A small network was shown many inputs. Here are its activations along a few directions, one row for each input.
Each table varies a few parts of the input and shows all the possible inputs, shuffled.
Descriptions start from the smaller parts, as in this example, which fits no table here: one of 2 separate values, together with either a single point or one of 9 places around a ring or (one of 5 places around a ring, together with one of 6 places along a line).
Shared parts are said once, and a part with two or three values counts as separate values.
(in the rows, 128 means zero)

Table:
r1: [129 181  99 120 131 151 127 142 180 114 136 115 181 109  93 190 152 129
  91]
r2: [124 182 138 129 125 153 108 170 175 133 115 151 200  64 120 171 138 169
  90]
r3: [118 136 129 155 106 165  96 141 177 111 100 117 200  76 128 102 114 159
 158]
r4: [126 141 138 104 136 217 228 123 115 106 142 195 134 137  69 200 140 155
  91]
r5: [122 128  94 142 107 167 115 112 192  97 121  81 189 118  96 122 120 117
 156]
r6: [149  47 161 117 112 204 183 130  60 126 107 149 107 174 139  83 136 126
 165]
r7: [106 179 144  93 135  82 103 130 138 123 110 141 138  85 119 113 138 131
  59]
r8: [119 105  77 123 135 112 123 121 148 102 127  82 135  86  84 147  87 108
 187]
r9: [103 132 153  63 123 126 220  71 102 104 143 207  59 110 120 180 144 114
  76]
r10: [118  77 143 120 121 217 224  93 121  92 127 144 143 144  78 130 116 139
 159]
r11: [115 173 117  84 145  78 121 115 152  95 122 134 137 106 115 140 145 117
  60]
r12: [156 101 110 140  91 154  76 155 131 131 101  86 147 153 162  74 147 114
 172]
r13: [152 111 127 143  90 166  55 163 114 154  96  94 142 141 164  55 144 125
 173]
r14: [150 108 132 145  98 162  54 174 112 143  79 121 160 123 190  61 130 141
 179]
r15: [119 189 104  96 140 117 130 152 154 110 144 119 148  86  96 226 139 136
  68]
r16: [113 125 151  64 153 152 223  91  94  94 115 204  80 134  95 149 132 146
  52]
r17: [101 166  91  53 158  47 125 131 126 106 140 146  99  72 107 162 120 122
  58]
r18: [113 183 110  59 145  51 128 121 129  95 138 137 104  79 123 178 126 125
  27]
r19: [122 184 130 131 122 153 109 159 167 139 126 126 180  86  98 163 150 144
  89]
r20: [133 117 146 187 151  90  76 121 144 167 147 114 104 217 162  47 133 136
 157]
r21: [115 138 122 153 102 167  96 130 174 119 114  95 183  97 104  95 126 137
 152]
r22: [149  54 164 124  83 178 181 109  69 135 128 149  87 146 165 114 146  96
 197]
r23: [130 121 100 128 117 121 127 113 156  95 125  72 151  92  96 161  94 113
 153]
r24: [166  94 112 149  94 130  96 150 103 141  97  75 146 140 160 113 138 109
 166]
r25: [104 178 149  90 139  78 102 146 142 117  98 168 152  64 144 122 121 153
  59]
r26: [134 102 120 177 175  38  88 139  93 185 162 110  54 184 165  63  86 114
 176]
r27: [112  80 141 121  93 194 221  67 130 104 145 144 121 125 102 162 121 103
 191]
r28: [126 191  95 116 134 142 135 145 166 119 142 120 179 104  95 229 157 137
  67]
r29: [150 109 144 186 157  44  97 124 100 172 156  96  68 192 177  81  93 117
 152]
r30: [172  93 119 133 102 108  91 154  92 133 104  70 119 120 161 111 114 104
 171]
r31: [126 129 166 186 158 107  49 138 126 178 123 147 124 173 185  35 116 167
 160]
r32: [127  64 186 184 137 121 183  80  75 165 176 179  35 209 179  90 130 108
 169]
r33: [156  86  94 126 122 100  85 168  84 146 109  85 100 112 149  94 108 101
 198]
r34: [127  55 183 176 163 144 182 100  67 160 158 182  53 239 148  62 119 136
 138]
r35: [144 107 142 199 151  63  99 120 112 179 146 102  97 211 170  84 122 126
 152]
r36: [106 173  87  93 155 107 126 166 147 116 145 130 137  78  82 211 137 133
  97]
r37: [130 125  91 144 110 148 132 107 168 105 122  74 184 112  96 164 115 116
 149]
r38: [117 144 141 100 107 191 224 102 124 117 165 196 112 117  94 230 151 123
 116]
r39: [113 185 109  80 147  67 131 119 136 101 128 140 131  97 120 179 152 126
  33]
r40: [130 128 158 188 149 108  52 128 125 191 140 121 100 207 170  26 123 145
 159]
- The inputs of r29 and r23 match in every part but one. If r32 is changed in the same way as r29 into r23, which row does it become? => r27
- What do these inputs look like to the network? => one of 5 places along a line, together with either one of 2 separate values or one of 6 places along a line
- Which other rows does r10 become when the choice among 2 separate values takes its other values? List them by row number. => r27

Table:
r41: [129 125 105  94 112 138 148 127 128 100 117 115 138  84 106 167 122 115
 132]
r42: [126 163 106 124 133 110 111 139 154 125 136 113 147 109 116 166 132 129
 105]
r43: [145  61 164 189 135 108 111 117  77 179 142 129  63 210 188  37 112 118
 202]
r44: [112 162 124 125 136 117 112 126 161 120 126 128 155 106 113 134 127 141
  99]
r45: [128 132 136 117 110 179 141 137 131 121 114 148 154 114 122 138 145 139
 123]
r46: [126 161 138 121 127 130 102 149 139 134 115 142 150 111 136 126 143 145
  95]
r47: [156  51 147 191 111 140  98 121  94 163 121  93 101 203 179  28 115 112
 223]
r48: [123 142 149 110 134 141 151 128 116 126 127 169 121 131 131 139 144 143
  87]
r49: [116 134 126 120 120 166 151 118 153 106 125 134 158 108  99 147 127 136
 128]
r50: [109 145 135 114 144 127 161 107 139 114 138 157 124 125 106 146 127 137
  92]
r51: [130 134 110 124 118 155 150 131 143 115 135 115 151 109 101 178 132 123
 132]
r52: [120 135 114  84 134 102 158 117 116 106 134 136 103 102 110 165 126 113
  97]
r53: [124 150 102  96 129  90 111 137 138 109 119 110 137  84 120 152 125 118
 104]
r54: [153  80 142 197 136  99  55 147 100 181 123  92 101 197 188  19 110 127
 201]
r55: [123 145 119 114 141 118 160 118 130 122 147 138 117 128 106 179 134 123
  99]
- The inputs of r50 and r44 match in every part but one. If r55 is changed in the same way as r50 into r44, which row does it become? => r42
- What do these inputs look like to the network? => one of 3 separate values, together with either a single point or one of 4 places along a line
- Which other rows does r49 become when the place on the line of 4 takes its other values? List them by row number. => r41, r45, r51
- Which other rows does r46 become when the choice among 3 separate values takes its other values? List them by row number. => r45, r48
